A small network was shown many inputs. Here are its activations along a few directions, one row for each input.
Each table varies a few parts of the input and shows all the possible inputs, shuffled.
Descriptions start from the smaller parts, as in this example, which fits no table here: one of 5 places around a ring, together with either a single point or one of 11 places around a ring or (one of 3 separate values, together with one of 6 places along a line).
Shared parts are said once, and a part with two or three values counts as separate values.
In the rows, zero is written as 128.

Other details of the inputs vary at random and push rows far along three fixed directions, the same in every table; ignore that.

Rows:
row 1: [116, 177, 141, 154, 113, 133, 153, 121, 112, 108, 153]
row 2: [ 73,  65, 144, 126, 121, 103, 155, 134, 131,  75,  68]
row 3: [ 80,  91, 100, 144, 139, 106, 171,  91, 148,  82,  70]
row 4: [165, 102, 150, 130, 182, 120, 161, 165, 143,  26,  40]
row 5: [205, 208, 138, 176, 201, 136, 141, 151, 119,  58, 136]
row 6: [207, 177, 187, 143, 158, 145, 104, 171, 112,  48,  89]
row 7: [237,  87, 107,  53, 157, 131, 106, 180, 114, 153, 112]
row 8: [124, 167, 139, 168, 105, 134, 117, 109, 114, 114, 119]
row 9: [ 53, 122,  96, 134,  84, 109, 166, 110, 107, 151, 148]
row 10: [ 86, 118,  97, 138, 119,  99, 208, 116, 102,  84,  93]
row 11: [151,  70,  74,  56, 136, 142,  85, 104, 164, 249, 176]
row 12: [195,  47,  44,  36, 131, 104, 149, 111, 118, 205, 120]
row 13: [232, 140, 111,  91, 140, 160,  83, 141, 121, 223, 167]
row 14: [ 40, 104,  99, 130, 110, 120, 157, 101, 150, 140, 155]
row 15: [ 46,  95, 109, 123, 104,  66,  93, 121, 119, 125, 136]
row 16: [119, 175, 137, 157, 108, 140, 146, 122, 113, 102, 151]
row 17: [181,  33,  62,  55, 145, 122, 151, 117, 149, 209, 122]
row 18: [ 83,  94, 126, 126, 114,  84, 158, 142, 100,  70,  56]
row 19: [ 45,  96, 114, 135,  95, 128, 168, 104, 137, 147, 155]
row 20: [ 96, 112, 100, 143, 115,  91, 181,  94, 106,  89,  64]
row 21: [216, 120, 140,  57, 143, 142,  65, 173, 121, 207, 162]
row 22: [221, 119, 133,  91, 153, 176,  88, 132, 153, 222, 172]
row 23: [ 26, 129, 136, 146,  70, 139, 119, 100, 149, 197, 211]
row 24: [ 95, 205, 157, 171,  83, 159,  98, 124, 117, 156, 205]
row 25: [ 38, 103,  97, 129, 113, 123, 153,  98, 149, 139, 154]
row 26: [120, 170, 144, 167, 113, 131, 122, 112, 112, 124, 115]
row 27: [111, 153, 151, 167, 130, 143, 121, 107, 156, 115, 121]
row 28: [189, 208, 214, 147, 140, 158,  61, 167, 119,  99, 142]
row 29: [ 23, 134, 127, 142,  75, 138, 114, 100, 157, 192, 211]
row 30: [ 94, 207, 159, 174,  88, 159, 102, 128, 113, 162, 201]
row 31: [187, 209, 209, 160, 140, 164,  61, 179, 113, 106, 137]
row 32: [102, 106,  97, 142, 106,  96, 174,  92, 108,  77,  68]
row 33: [217,  50,  22,  68, 195,  76, 172, 121, 118, 131,  78]
row 34: [160, 101, 145, 125, 194, 122, 152, 158, 141,  22,  38]
row 35: [190, 161, 192, 146, 192, 155, 101, 172, 151,  52,  89]
row 36: [ 83, 157, 210, 157,  99, 151,  53, 142, 151, 150, 173]
Description of these inputs: one of 3 separate values, together with either a single point or one of 5 places along a line or one of 6 places around a ring.
The inputs of row 28 and row 12 match in every part but the choice among 3 separate values. If row 15 is changed in the same way as row 28 into row 12, which row does it become?
Answer: row 33
Change only the choice among 3 separate values in row 34. List by row number the other rows that result.
Answer: row 11, row 25
Change only the place on the ring of 6 in row 28. List by row number the other rows that result.
Answer: row 6, row 7, row 18, row 21, row 31
Start at row 34 and move only the place on the line of 5, one step at a time. The first step leads to row 35. Which rows follow, in order?
Answer: row 4, row 36, row 2
Which other rows agree with row 24 in the choice among 3 separate values? List them by row number.
Answer: row 1, row 5, row 9, row 10, row 14, row 16, row 19, row 23, row 25, row 29, row 30

Rows:
row 37: [ 58, 127, 123, 165, 111, 111, 135, 114, 129, 124, 144]
row 38: [115, 122, 112,  99, 108, 131,  95, 123, 149, 189, 192]
row 39: [187, 100,  99,  89, 173, 126, 147, 146, 130, 151, 135]
row 40: [ 95, 157, 183, 169, 127, 126,  89, 134, 137,  84, 120]
row 41: [151, 102, 106, 110, 146, 137, 128, 137, 138, 181, 158]
row 42: [152, 166, 156, 125, 124, 173,  95, 140, 152, 168, 178]
row 43: [ 64, 108,  96, 107,  85, 105, 135, 115, 124, 147, 144]
row 44: [ 62, 128, 135, 146,  92, 133, 136,  94, 138, 123, 126]
row 45: [ 70, 104,  91, 126,  96,  99, 125,  95, 122, 158, 134]
row 46: [137, 103, 114, 128, 143, 137, 185, 126, 131,  66,  77]
row 47: [ 62, 114, 157, 138,  80, 104, 108, 127, 117, 118, 116]
row 48: [153, 165, 153, 126, 131, 162,  90, 136, 155, 163, 185]
row 49: [235, 151, 136, 103, 159, 152, 136, 167, 124, 117, 128]
row 50: [ 55, 139, 131, 147, 100, 111, 137, 119, 110, 126, 138]
row 51: [137,  67,  99,  88, 142,  93, 149, 147, 115,  98,  63]
row 52: [ 96, 114, 121, 155, 131, 129, 170, 128, 128, 107, 102]
row 53: [ 67, 101,  96, 109,  82, 114, 131, 108, 118, 142, 145]
row 54: [186,  97, 107,  87, 166, 145, 159, 149, 132, 159, 123]
row 55: [104, 177, 170, 179, 117, 152, 123, 106, 134, 102, 119]
row 56: [103, 176, 165, 191, 127, 135, 125, 116, 137, 105, 126]
row 57: [ 56, 119, 146, 138,  92, 106, 100, 126, 118, 116, 115]
row 58: [143, 165, 157, 177, 136, 134, 154, 147, 106,  76, 107]
row 59: [135,  75,  92,  96, 151, 120, 196, 136, 130, 106,  84]
row 60: [226, 155, 131, 104, 179, 152, 132, 170, 118, 118, 127]
row 61: [188, 152, 149, 124, 171, 157, 121, 149, 138, 149, 155]
row 62: [110, 182, 170, 175,  99, 134, 119, 111, 112, 100, 126]
row 63: [156, 169, 163, 128, 119, 153,  97, 147, 116, 176, 184]
row 64: [104, 185, 158, 177, 119, 131, 108, 107, 123,  94, 129]
row 65: [134, 172, 153, 166, 158, 129, 147, 140, 116,  69, 111]
row 66: [ 66,  92,  98, 115,  94, 112, 131, 100, 136, 139, 153]
row 67: [228, 151, 124, 122, 182, 151, 132, 171, 114, 127, 123]
row 68: [186, 106,  93,  80, 164, 126, 141, 151, 125, 144, 135]
row 69: [224, 142, 138, 110, 191, 158, 140, 162, 141, 118, 130]
row 70: [146,  76,  84, 105, 151, 108, 179, 108, 131, 108,  78]
row 71: [128, 123, 122,  96,  85, 135,  97, 113, 123, 197, 178]
row 72: [190, 142, 155, 111, 159, 140,  74, 162, 134, 134, 132]
row 73: [100, 160, 192, 164, 103, 128,  95, 141, 116,  90, 115]
row 74: [159, 166, 148, 128, 131, 155,  78, 119, 144, 163, 181]
row 75: [102, 187, 160, 168, 110, 138, 112, 113, 119,  91, 129]
row 76: [123, 130, 110, 101,  99, 130,  88, 110, 121, 202, 171]
row 77: [188, 156, 142, 118, 166, 152, 112, 152, 139, 138, 162]
row 78: [145,  84,  75,  95, 146, 101, 171, 115, 121,  97,  84]
row 79: [127, 125, 119, 113,  89, 125, 102, 123, 119, 212, 173]
row 80: [117, 121, 108,  97, 102, 137,  88, 119, 133, 185, 191]
row 81: [145,  86,  72, 112, 150,  92, 176, 125, 117, 113,  79]
row 82: [113, 122, 106, 116, 115, 128,  95, 130, 127, 202, 189]
row 83: [154, 117,  97,  86, 132, 128, 115, 137, 137, 164, 160]
row 84: [133, 144, 181, 159, 148, 144, 123, 148, 136,  66,  78]
row 85: [ 99,  65, 117, 102, 128, 101, 133, 127, 141, 123,  94]
row 86: [104, 178, 158, 187, 125, 132, 112, 108, 131,  98, 129]
row 87: [103, 132, 112, 149, 119, 105, 154, 121, 111, 108,  95]
row 88: [108,  86,  93, 119, 119, 119, 162, 105, 130, 141,  96]
row 89: [117,  91,  94, 115, 103, 101, 159, 111, 108, 137, 101]
row 90: [140, 111, 112, 145, 150, 121, 188, 127, 128,  88,  63]
row 91: [ 60,  83, 116, 108,  97,  94, 100, 120, 127, 145, 126]
row 92: [194, 102, 106,  77, 145, 130, 152, 156, 115, 149, 132]
row 93: [ 99,  64, 116, 102, 128, 103, 133, 127, 139, 123,  95]
row 94: [ 94,  99, 147, 132, 124, 120, 135, 133, 137,  95,  80]
row 95: [105, 175, 170, 168,  95, 144, 122, 124, 116,  86, 141]
row 96: [110,  88,  88, 113, 125, 100, 151,  98, 129, 128, 109]
row 97: [102, 174, 168, 174, 122, 145, 119, 105, 141,  90, 132]
row 98: [135, 148, 173, 160, 154, 123, 112, 145, 136,  59,  89]
row 99: [159, 164, 150, 142, 134, 158,  83, 120, 144, 177, 170]
row 100: [179, 159, 139, 172, 179, 124, 164, 138, 126,  53,  73]
row 101: [110,  97,  83, 114, 115, 101, 151, 110, 111, 135,  99]
row 102: [116, 111, 118, 100, 105, 148,  97, 114, 148, 189, 190]
The inputs of row 98 and row 51 match in every part but one. If row 77 is changed in the same way as row 98 into row 51, which row does it become?
Answer: row 60
The inputs of row 90 and row 100 match in every part but one. If row 55 is changed in the same way as row 90 into row 100, which row does it become?
Answer: row 96
What is each input in this table made of?
Answer: one of 6 places along a line, together with either one of 2 separate values or one of 9 places around a ring
Which other rows agree with row 89 in the place on the line of 6? List them by row number.
Answer: row 47, row 49, row 58, row 62, row 63, row 71, row 73, row 79, row 92, row 95
Start at row 52 and move only the place on the line of 6, one step at a time. The first step leads to row 41. Which rows follow, in order?
Answer: row 37, row 82, row 67, row 58
Change only the choice among 2 separate values in row 40. List by row number the other rows that result.
Answer: row 98
Which other rows agree with row 80 in the place on the line of 6? List them by row number.
Answer: row 45, row 64, row 65, row 68, row 72, row 78, row 81, row 82, row 83, row 91
Change only the place on the ring of 9 in row 56. List by row number the other rows that result.
Answer: row 41, row 48, row 61, row 69, row 70, row 97, row 99, row 102
